m = [ 99 143 124 114 112 128 125]
The median entry: 124
The centre entry: 114

[113 111 117 135 137 148 153 130 131 137 150]
The third entry from the right -> 131
The 2nd entry from the right -> 137
Find the entry just right of the smallest entry.
Answer: 117
The first entry from the right -> 150

[[115, 138, 134, 126],
 [113, 138, 134, 125],
 [115, 126, 131, 119],
 [133, 116, 133, 115],
 [141, 114, 136, 114],
 [149, 112, 135, 115],
 [124, 123, 137, 117],
 [118, 138, 134, 126],
 [116, 140, 134, 127],
 [115, 126, 131, 120],
 [109, 127, 134, 119],
 [100, 137, 133, 124],
 [113, 126, 132, 119],
 [116, 141, 133, 127],
 [137, 123, 137, 118],
 [113, 126, 131, 120]]
Counting starts at 0.
The entry directly below the smallest entry: 113
What is the largest entry?
Answer: 149
The entry directly above 125 is 126
What is the entry in the bottom-left corner?
Answer: 113
What is the entry directly below 125?
Answer: 119
The bottom-right entry: 120
What is the entry at row 0, column 0?
Answer: 115
What is the entry in row 0 and column 1?
Answer: 138
What is the entry in row 2 and column 0?
Answer: 115
The entry just right of the largest entry is 112
What is the entry directly above the smallest entry?
Answer: 109
The entry directly below the largest entry is 124
What is the entry just right of the smallest entry?
Answer: 137
What is the entry at row 1, column 0?
Answer: 113
The entry directly above the largest entry is 141
The entry at row 1, column 1 is 138
The entry in row 0 and column 2 is 134
The entry directly below 117 is 126

131,145,124,138
119,114,123,121
119,105,126,115
Rows and columns are numbered from 0.
The entry at row 1, column 2 -> 123
The entry directly below the largest entry is 114
Which number is the bottom entry of the column that holds the largest entry?
Answer: 105
The entry in the top-right corner is 138

X =
[[139 137 120 130 129 124 132 124 128 126 109]
 [137 134 120 129 132 126 130 134 131 124 112]
 [146 142 123 134 129 127 130 130 128 125 116]
 [113 115 118 116 132 122 132 123 129 129 112]
 [111 112 128 118 128 125 130 125 126 132 138]
 [142 139 121 131 128 125 131 125 127 126 111]
 [139 136 120 129 129 124 132 124 128 126 109]
 [124 125 117 121 131 122 132 122 128 127 106]
 [128 125 128 127 130 129 128 138 129 127 136]
 [147 143 124 135 127 127 130 126 127 126 118]
 [113 114 129 119 126 124 130 121 124 133 139]
 [122 120 131 125 128 128 128 132 127 130 145]
 [148 143 126 136 127 129 129 132 128 126 125]
 [133 131 118 126 133 124 131 131 130 125 107]]
Rows and columns are numbered from 0.
The largest entry?
A: 148
The entry in row 0 and column 1 -> 137
The entry in the top-left corner?
A: 139
The entry just right of the largest entry?
A: 143
The entry directly below 115: 112
The entry in row 2 and column 0?
A: 146
The entry directly below the smallest entry?
A: 136
The entry in row 2 and column 1?
A: 142
The entry at row 0, column 2: 120
The entry in the bottom-left corner?
A: 133
The top-right entry is 109
The entry at row 1, column 1 is 134
The bottom entry of the column that holds the smallest entry?
A: 107
The entry at row 2, column 2: 123
The entry in row 1 and column 0 -> 137
The entry just right of 115: 118
The entry in row 1 and column 2 -> 120
